Each row below holds a small network's activations on one input, seen along a few directions.
In each table, some parts of the input vary, and every possible input appears once, in random order.
A made-up example of a description, with smaller parts first: one of 3 separate values, together with either a single point or one of 11 places along a line or (one of 5 places around a ring, together with one of 6 places along a line).
Shared parts are said once, and a part with two or three values counts as separate values.
In the rows, zero is written as 128.

Other details of the inputs vary at random and push rows far along three fixed directions, the same in every table; ignore that.

Rows:
x1: [ 60  54 222  70 128 172 183 161 137 182 120 134]
x2: [ 72  51 195  97 143 136 165 152 130 180 116 122]
x3: [ 99  82 119 155  82  87 146 133  81 103  98 110]
x4: [171 184  79 159 134 129 103 116 115  96 152 126]
x5: [180 208  96 167 133  92  88 101 102  92 133 148]
x6: [106  95 118 151 101  71 148 102  73 112  91 133]
x7: [120 106 214 100 171 128  58 163  62 141 174 110]
x8: [105 133  99 143  94  91 149 128  91  83 129 131]
x9: [ 80  78 135 110 143 133 192 117 183 171 101 134]
x10: [120 108 105 175  76  77 138 123  64  82  94 110]
x11: [161 171 114 159 130 130  84 121  93  86 150 118]
x12: [104 113 121 101 115 160 215 117 179 165  97 171]
x13: [ 85 102 138 121 119 113 134 150 101 110 151 121]
x14: [ 96  84 129 158 106  63 136 102  69 115  92 121]
x15: [141 106  98  91 108 142 209 116 237 133 136 133]
x16: [172 193 132 122 168 158  97 111 145 132 152 144]
x17: [158 117 186 133 150 155  14 178 103 151 145  71]
x18: [177 203  65 159 138  88  84  89 107  99 139 153]
x19: [168 160  71 131 151 181 124 123 220 152 111 121]
x20: [113 115  93 121 138 137 182  93 189 160  93 147]
x21: [110 111  80 138 110 142 189 109 182 136  95 132]
x22: [176 178  86 119 124 197 136 133 201 151 118 143]
x23: [154 160 152 139 156 128  86 119  94 112 152 133]
x24: [134 108 179 134 115 139  59 165  86 131 134  90]
x25: [105  86 105 152 120  96 141 128 112 106  99  96]
x26: [113 132  90 149 103  88 140 129  97  80 134 137]
x27: [125 149 108 147 112 116 150 123 105  89 139 127]
x28: [ 97 108 128 127 127  83 153 122  97 104 128 159]
x29: [192 204  72 132 144 173 127  91 207 162 108 159]
x30: [119 143 115 150 102 109 143 135 108  90 138 134]
x31: [161 150 174  79 155 241  71 173 200 187 148 115]
x32: [168 187 122 108 174 159  75 121 146 155 168 140]
x33: [130 102 210 108 146 136  66 162  90 166 132  98]
x34: [103  59 159  83 113 108 222 113 197 151 133 143]
x35: [128 160 103 132 126  89 144 108 107 102 123 152]
x36: [103 107 195  88 153 163  60 180  98 142 185  91]
Each input here is: one of 2 separate values, together with either a single point or one of 8 places around a ring or one of 9 places along a line.
Question: The inputs of x4 and x7 match in every part but the choice among 2 separate values. If x26 is changed in the same way as x4 into x7, which row does it become?
Answer: x28
Question: Which other rows does x25 become when the choice among 2 separate values takes its other values? List them by row number.
Answer: x9
Question: Which other rows does x14 become when the place on the line of 9 takes its other values? List them by row number.
Answer: x1, x2, x6, x9, x12, x20, x29, x33
Question: Which other rows does x19 become when the place on the line of 9 takes its other values? List them by row number.
Answer: x3, x10, x17, x21, x22, x24, x25, x31
